Each row below is a small network's average activation on inputs in which a field has the value named, seen along a few directions.
Values that are neighbours, or in one group, have similar rows; names and order tell nothing.
In the rows, 128 means zero.

PES, 15 values:
daza: [157 112  99 127 172  72 189 171 104 133 120]
leg: [114 134 145 167 190 155 131 150  58 149 213]
rav: [126 144 105 152  67 211 150 187  88 145 114]
fuman: [124  13 140 163 120 140 110 136  70 125 167]
fofas: [147 134 180 164 172 175 117 162 104  98 167]
fir: [140 107 100  44 120 170 137 136 204 102 154]
mef: [149 139 132  37  64 116 197 125 176 100  85]
likor: [105 156 165 131 137  56 193 200 135 125 151]
tifo: [138  44 145  82 165  70 148 120 178 109 169]
ferad: [110 210 102 171  94  80  78  52 120 113 133]
satug: [113 152 160 125 135 148  57  98 163 190  63]
moten: [104 163 145 139  73 118 146  36 177 124  83]
tet: [132 210  76 162 157 114  18  99 134 124  71]
pur: [113 150 124 103  67 127 100 122 185 169  69]
rad: [148  54 101 154 187 169 147 125  25 113 163]
The values of PES form 3 separate groups.
List the group mates of tifo, in the order listed.
Answer: daza, fir, mef, likor
List the group mates of fuman, in the order listed.
Answer: leg, rav, fofas, rad

LUKIZ, 16 values:
fomo: [162  65 161 102  86 154 190 165 132 123 157]
zozug: [107 118 139 167 160  82 142 126  65  99 183]
vafil: [111 141 158 110 161 121 175 215 137 152 140]
biso: [152  84  95  63 191 140 163 148 149 121 153]
fel: [ 93 197 144 177 136 145  66 137 125 150  85]
zitub: [141  98 122 112 137  52 199 150 103 103 146]
gug: [153 103 126 100  29 132 113 123 179 139  98]
bag: [130  76 117 119 205 164 110 106  98 111 167]
pegaz: [129  71 156 161 105 183 137 138  83 121 177]
kab: [ 99 128 166 175 183 145 125 183  83 142 134]
notas: [127 186  95 120  83  63 159  92 160 112  99]
kaler: [104 192 109 185 114  97 107  70 115 125 143]
lur: [117 153  94 125 162 169  61  57 144 124 113]
lakof: [161 152  88  51 131 133 110  90 182 127  82]
siza: [125 181 144 114 104 108 116 171 178 146  56]
foso: [137 102 136 167  63 160  75  79 117 154 114]
A value of LUKIZ combines one of 4 hidden first parts with one of 4 second parts; all combinations occur once.
siza and vafil share the first part; siza and notas share the second. Which value has the first part of notas and the second part of vafil?
Answer: zitub
kab and fel share the first part; kab and bag share the second. Which value has the first part of bag and the second part of fel?
Answer: lur
biso and lakof share the first part; biso and fomo share the second. Which value has the first part of fomo and the second part of lakof?
Answer: gug

VETAD, 9 values:
rab: [105 146 147 166 192 116 172 195 119 136 101]
pep: [144  60 122 112 156  96 180 139  60  77 165]
mos: [146  58 154 124 159 172 147 195  88  80 120]
govu: [115 154  93 160 158 145 118  39 152 133 111]
lipob: [160 132 102  66  57 116 120  88 209 165 102]
segi: [ 97 214 135 144 133 128  27 119 129 148 119]
nuget: [152  85 142 141 130 134  92 145 100 176 193]
pez: [113 137 148 198  42 152 114  90 101 118 116]
goken: [120 164 109  42 125  93 183 142 194 118 126]
The values of VETAD form 3 separate groups.
List the group mates of lipob, in the order listed.
Answer: goken
List the group mates of mos, in the order listed.
Answer: rab, pep, nuget
